Each row below holds a small network's activations on one input, seen along a few directions.
Each table varies a few parts of the input and shows all the possible inputs, shuffled.
Descriptions start from the smaller parts, as in this example, which fits no table here: values(3) and (point or ring(9) or (line(6) and ring(8))).
Shared parts are said once, and a part with two or three values counts as separate values.

Other details of the inputs vary at random and push rows far along two fixed directions, the same in every table; ignore that.

Table:
R1: [-23  -4   3 -18   6  -4   3  -9 -16   6  11]
R2: [ -1   6   5 -25   7 -12  23 -15  -7   8   1]
R3: [ 49  -3  -5  35  -8  38  -5  55  -4  20 -36]
R4: [ 53  20 -25  48  38 -29 -74 -17  57 -52  74]
R5: [ -8   8   9 -27  -3  -5  18 -18  -3   3   5]
R6: [ -8   2  -1 -25   7 -14  20 -12 -17   1   3]
R7: [ 31  -8  -4  40 -28  35  -8  51   4  11 -41]
R8: [-32 -10   0 -10  -4 -11   2  -9 -11   1  -2]
R9: [ 65  22  -9  36  54 -37 -52 -25  81 -48  58]
R10: [ 29 -19 -12  43 -31  36  -8  51 -10   3 -36]
R11: [-30  -3   5 -12   0  -5   2 -12 -15   2   3]
R12: [-17   3  13 -19  -9 -12  14 -21  12   7 -10]
R13: [ 47 -14 -14  39 -10  38  -5  53 -17  11 -28]
R14: [-16  -6   3 -11  18  -8   5  -4  -9  20   7]
R15: [-11   4   3 -24  -2  -6  13 -13 -12  -5   8]
R16: [ 44  -2  -1  34 -18  45 -10  53   0  15 -32]
R17: [-33  -4   9 -10   3  -4   2 -12  -7  13   5]
R18: [ 45  11 -21  40  58 -37 -62 -15  57 -53  66]
R19: [-15   9  10 -20  -8  -7  17 -21  -1  -2  -1]
R20: [-16  -2  -7 -21  13 -10  16 -10 -18   5   6]
R21: [-19   5   5 -18  -7  -8  13 -16 -11  -9   0]
R22: [-21   0  -3 -22   3  -3  10 -12 -15   0  10]
R23: [ -5   9  16 -24   1  -3  13 -20   6  12   1]
R24: [-18   2   6 -19 -13 -14  18 -18   3  -3  -5]
R25: [ 35 -12  -8  45 -26  45 -10  51 -13   3 -32]
R26: [-31  -6  -6 -15  -7 -12  10 -13 -10  -6  -1]
R27: [-23  -2   1 -18 -12 -15  14 -14  -8 -10  -5]
R28: [-27  -4   9 -17   8  -3   2 -10  -9  18  11]
R29: [ 34  -1   0  39 -24  42  -8  50   1  12 -38]
R30: [-14   9  17 -19  -4  -5  14 -22   7   9  -6]
R31: [-28   0  -2 -15  -2  -5   9 -15 -12  -5   4]
R32: [-35 -11   5  -8  -2 -10   1  -9  -2  12   1]
Description of these inputs: line(4) and (values(2) or line(6)).
The inputs of R10 and R13 match in every part but the line(4) part. If R27 is changed in the same way as R10 into R13, which row does it become?
Answer: R6
List by row number the other rows that have the line(4) part in common with R31.
Answer: R11, R17, R19, R21, R25, R29, R30

Table:
R33: [ 26  12  -8  11  56 -41 -31 -31  50 -42  58]
R34: [ 63   0  -9  36  15  19 -15  38  17 -12  -8]
R35: [ 19  -2 -12  16  10   7 -21  15  -6   7  12]
R36: [-41   6  -1  -7  22 -33 -25 -38  16   0  37]
R37: [ 42 -11 -12  43  25  16 -32  29  22 -15  14]
R38: [ 46  -4 -16  41  20  11 -38  30  16 -11  16]
R39: [-37   5  -1 -56 -31   6  58  -8 -84  51 -33]
R40: [-59  10   5 -26  11 -33 -10 -40  -7  21  30]
R41: [-53 -11  17 -60   6 -11  54 -25 -42  32 -16]
R42: [ 25  -9  -7  45 -21  41 -23  50  -5  15 -29]
R43: [ 37   8   0   8 -43  44  23  36 -27  12 -44]
R44: [  1  -6  24 -22 -29  40  46  25 -25  37 -51]
R45: [ 10  15  12  -5  28 -26 -11 -35  45 -34  35]
R46: [-26 -31 -11 -14 -27  29  36  30 -54   0 -35]
R47: [ -9   2   9  -2  -9  -4   4  -9  18   7 -11]
R48: [ 56  20 -11  53  20 -23 -62  -7  76 -45  36]
R49: [ 42   4   2  41  -2   7 -28  21  46 -17  -3]
R50: [-14 -16   0   0 -39  11  21  10  -9 -22 -34]
R51: [-86 -25   3 -43 -45  11  46  -1 -72  22 -40]
R52: [-43  30  -6 -38 -19 -47   5 -59 -12  10  24]
R53: [ 90  11 -21  59  31   5 -47  30  49 -39  24]
R54: [ 21 -27   1  20 -13  51  13  61 -32  31 -40]
R55: [ -9  13  -2 -25  39 -37   0 -40  17  -7  38]
R56: [-22   2  -2   6  -4  -1 -15   4  -7  17   3]
R57: [ 65  10   3  34  -1  25 -16  29  33 -17 -11]
R58: [ 14  21   7  -7  26 -23 -13 -36  47 -23  34]
R59: [-52  19  11 -36  27 -72 -12 -86  40 -19  57]
R60: [12  0  1 -9 13  4 16 12 -5 12 -6]
R61: [-72  -4   9 -30  14 -35  -2 -44  -9  10  26]
R62: [ -4 -14  26 -21 -26  40  49  24 -23  26 -55]
R63: [ -4  -5 -12  21 -44  36   3  41 -46  26 -37]
R64: [ -9 -10  -8 -18  -3  -4  27   0 -24 -27  -5]
R65: [-42  25  -2 -51  20 -70   1 -87  23 -55  65]
R66: [-15 -27   9  18 -22  41  12  44 -22  24 -46]
R67: [ 41 -25  -6  46  19  25 -23  42  15 -19   1]
R68: [-44  14  11 -41 -22 -22  19 -35 -14  34  -8]
R69: [ 42  -9   5  47  -6  19 -19  28  44 -22 -18]
R70: [-30  31  12 -53   4 -34  15 -56  -2  16  25]
R71: [ -7 -24   5   1   4  22  12  23 -24  19 -14]
R72: [ 24   3 -24  20  -4   8 -18  18 -22  -1  10]
The inputs of R68 and R53 match in every part but one. If R49 is changed in the same way as R68 into R53, which row does it become?
Answer: R60
The inputs of R50 and R46 match in every part but one. If R69 is changed in the same way as R50 into R46, which row does it become?
Answer: R71
What is each input in this table made of?
Answer: ring(5) and (values(2) or line(6))
Which other rows does R64 become when the values(2) part takes its other values? List them by row number.
Answer: R39

Table:
R73: [ 11 -33 -14  12  -2  50  18  71 -71  27 -42]
R74: [ 11 -15  17 -16 -48  50  58  30 -16  -9 -72]
R75: [  0   9  22 -57  10   6  59 -16 -25  17 -19]
R76: [-24   6 -14  17  12 -37 -52 -42  33 -35  53]
R77: [-35   5   0 -26  30 -23 -16 -29 -17  31  40]
R78: [-39  12   9 -26  -5   1  20 -11 -22  58 -19]
R79: [-28   5  -5  10   0 -23 -33 -32   5  -9  40]
R80: [-25   2 -21 -29  49 -29  -4 -19 -49  15  48]
R81: [ -3  19   9 -56  10 -25  34 -44   4 -10  14]
R82: [-40   9 -10 -20   4 -30 -16 -32 -11  22  39]
R83: [ 64  20  -6  11  45 -21 -13 -24  64 -55  44]
R84: [-25  19   4  13  12 -41 -40 -44  53 -28  36]
R85: [-41 -44 -13   4 -29  29  29  37 -58  -2 -42]
R86: [ 25   8 -21  33  33 -21 -65  -9  38 -21  58]
R87: [-58   8  13 -20 -35  -2  16 -19 -14  29 -32]
R88: [-19   9 -11   5   4 -23 -39 -27   8  -2  45]
R89: [ 12   2 -35  46  25 -30 -55 -13  15 -63  57]
R90: [-10   2  23 -43   5  -4  38 -16 -21  45 -20]
R91: [-46 -29 -19  -4 -27  13  21  16 -57  -2 -27]
R92: [-25 -20  28 -19 -28  14  49   4 -10  17 -49]
R93: [-39  -2 -26 -28  24 -34  -9 -25 -40   0  35]
R94: [-46 -17 -19 -29   9   0  25   5 -70  27  -5]
R95: [ -3   6  16 -25  16 -25  19 -34  39 -55  17]
R96: [ 93  -9  -3  63 -23  47  -7  70  35  -7 -43]
R97: [ 52  18  -4  65 -11  22 -51  31  40 -12  -4]
R98: [-16   2  11 -11   3 -34   0 -38  43 -26  12]
R99: [-14  12   6 -39  17 -33  17 -41  14  21  17]
R100: [-29 -43  10  12 -37  51  16  52 -29  23 -50]
R101: [ 30 -24  -9  69  -3  21 -52  36  40 -40   7]
R102: [ 10  22  16 -52  37 -20  40 -43  -5   6  26]
R103: [ 63   0  -1  85 -36  56 -31  67  30  -7 -46]
R104: [ -7  14  16 -56 -14   0  53 -15 -18   5 -21]
R105: [-26 -19 -18 -11 -15  11  17  27 -68  17 -17]
R106: [ 27 -30 -27  60  16  13 -41  52  16 -63   7]
R107: [ 38  18  -1  30   8 -30 -33 -28  64 -44  36]
R108: [ -1  16   3   0   8 -46 -18 -53  52 -38  30]
R109: [  2  31   9  -3  41 -24 -23 -23  15  31  39]
R110: [ -6   1  15  -7 -14  34  21  32 -28  65 -47]
R111: [ 74  -1  -6  71 -17  56 -33  77  28  11 -43]
R112: [-27 -25 -13  -6 -32  28  22  40 -77  19 -34]
R113: [-20  18  12 -38 -10 -35  12 -44   8  12  13]
R114: [ 25  19   9 -20  41 -27  -2 -28  21  17  34]
R115: [-60  11  16 -18   1 -31  -2 -37  17   7  11]
R116: [ 71 -26 -17  76  -2  63 -37  81  10   3 -23]
R117: [ 66  -7   4  38  -1  20  -2  23  58 -74 -13]
R118: [-12  13  11 -39   7 -35  14 -43   8  17  15]
R119: [-17 -10   9 -17   6  27  14  23 -56  65 -11]
R120: [ -3   3  17 -38 -39  20  56   0 -19  -5 -44]
R121: [ 87  12  -4  35  -3  20 -12  26  50 -56  -2]
R122: [-15   6  12  -4 -39  28  21  31 -27  56 -48]
The inputs of R122 and R109 match in every part but one. If R104 is changed in the same way as R122 into R109, which row does it become?
Answer: R102
The inputs of R80 and R106 match in every part but one. If R119 is changed in the same way as R80 into R106, which row does it become?
Answer: R100
What is each input in this table made of?
Answer: line(5) and line(10)
A walk changes only the line(10) part. It starts at R114 and steps to R90. List the rest of the walk in order.
Answer: R99, R118, R96, R113, R107, R108, R98, R92

Table:
R123: [ 32  10 -10  31  -8   8 -29   9  22 -30  11]
R124: [ 37  -8  -5  33 -27  32  -5  36   2 -13 -26]
R125: [  5   7   2  -2  34 -22 -18 -18  17 -13  37]
R126: [ 54   1 -20  44  17  -5 -34  18  28 -20  15]
R127: [ 31  -6   3  22   4  23  -8  34   8   7 -13]
R128: [-71 -10   9 -41 -28 -10  34 -21 -44  47 -26]
R129: [-34  12  -3 -24  -3 -35  -1 -36  -6  -7  21]
R130: [-12  17 -16  22  23 -43 -49 -33  36 -24  51]
R131: [-28  15   8 -37  19 -30   1 -43   3  15  34]
R132: [-39  -6  -2 -18   8 -30  -7 -30   4  -1  22]
R133: [ 16  19  -6  -3  16 -26 -17 -26  17  -9  33]
R134: [  9 -10  -4  17   4  21  -5  33  -8  19 -13]
R135: [44 -5 -6 18  0 25  3 29 -2 -8 -8]
R136: [-34   3   0 -29  25 -37  -3 -36   1  17  32]
R137: [ 39 -10   0  43  -4  39 -23  37  18 -31  -8]
R138: [  8  10  -3  -7  12 -30   0 -29  32 -44  20]
R139: [  9 -12   5  15  -3  17  -4  11   8 -19  -2]
R140: [ 30  -9   3  39 -28  34 -10  36  12  -3 -28]
R141: [ 34  11   9  10   4   1   0   3  34  -2 -11]
R142: [-23  14  13 -20  -6 -28  11 -39  24  -5   3]
R143: [-42   1  16 -51 -38  -2  58 -15 -34  25 -46]
R144: [-55 -11   2 -22 -13   1  16  -2 -33  27 -14]
R145: [-11 -17  12   5 -45  41  26  42 -33  34 -62]
R146: [ 43  11  -2  36  23 -18 -37 -10  77 -57  30]
R147: [ 24 -15 -14  33 -16  12 -11  29   1 -11 -19]
R148: [-72  -4  -2 -42 -28  -8  35 -15 -61  38 -23]
R149: [ 55  12  -4  43  13   4 -37  12  43 -13  17]
R150: [ -7   6   2   1  10 -21 -23 -26  29 -22  34]
R151: [ 55  -1   1  39   0  44 -19  45  19  -3 -11]
R152: [21  1  6  9 11 23 -6 12  1 -2  4]
R153: [ 37   7  -4  15 -11  29  -3  25  -6   6 -14]
R154: [-23   7 -14 -21  23 -28   0 -23 -17   4  29]
R155: [-32   0 -15 -10   7 -23  -3 -18 -15 -12  22]
R156: [ -3 -23   4  -6 -43  49  42  41 -47  16 -55]
R157: [-22  -6   0 -20  26 -24   2 -25  -5   9  23]
R158: [ 12 -14   3  22 -13  23  -6  31   5  -5 -20]
R159: [-19  19   0  -8  17 -29 -31 -42  30 -25  50]
R160: [-62  -1   8 -59 -29   7  46 -21 -60  25 -18]
R161: [-42  -2 -12 -28  11 -42   2 -40 -12 -12  30]
R162: [ 35   8   3  26  -8  30 -13  26   9  12 -12]
R163: [  3  -3  -9   6  -9  15   8  26 -31  25 -21]
R164: [-33 -10  10 -18  -6   1  16  -5 -20   3  -7]
R165: [-10 -10  12   3 -48  52  23  38 -32  34 -58]
R166: [-32 -12  -1 -11  13 -22  -4 -23  -2 -10  19]
R167: [  7   0   3  -6 -16  15  19  20 -28  25 -27]
R168: [-25   6   5 -43  -9   9  33 -10 -44  27  -8]
R169: [ -8   6  -8   3  41 -27 -26 -21  12 -10  43]
R170: [-14   4  10 -45  -4  -5  48 -14 -22  15 -22]
R171: [  4 -12  13  -8  -5  29  24  18 -23  21 -22]
R172: [-31   4  13 -30 -10  -3  22  -7 -27  44 -18]
R173: [  1   6   8  -4  19 -26  -4 -30  40 -38  20]
R174: [ -5 -16  -6  24   5  13 -12  20  -3 -13  -1]
R175: [ 28 -18  19   1 -14  46  42  44 -11  17 -60]
R176: [  3   0 -15  -5  24 -25  -7 -17   0  -9  29]
R177: [ 17  25   0 -14  19 -36  -2 -37  32 -16  24]
R178: [ 43  -2 -11  52   4  23 -31  44  14   5 -11]
R179: [-33   5  -5 -27   5 -32   4 -33 -10 -16  25]
R180: [ 60  -9 -11  40   4  30 -11  49   4 -17 -14]
R181: [ 28   2  11   4   8   8  10   9  27  -1 -15]
R182: [ -2  11  -7   3  25 -37 -25 -30  23   5  34]
The inputs of R152 and R162 match in every part but one. If R171 is changed in the same way as R152 into R162, which row does it become?
Answer: R149
The inputs of R173 and R138 match in every part but one. If R174 is changed in the same way as R173 into R138, which row does it become?
Answer: R155
What is each input in this table made of?
Answer: values(2) and ring(5) and (point or line(5))
A walk changes only the ring(5) part. It starts at R124 and steps to R156. List the rest of the walk in order.
Answer: R139, R150, R140
Which other rows does R141 become when the values(2) part takes its other values? List them by row number.
Answer: R142
Which other rows does R163 become when the ring(5) part takes its other values? List them by row number.
Answer: R134, R154, R169, R178
List by row number the other rows that have the ring(5) part and the values(2) part in common with R123.
Answer: R124, R129, R143, R147, R148
Which other rows does R151 become when the values(2) part takes its other values? List them by row number.
Answer: R159
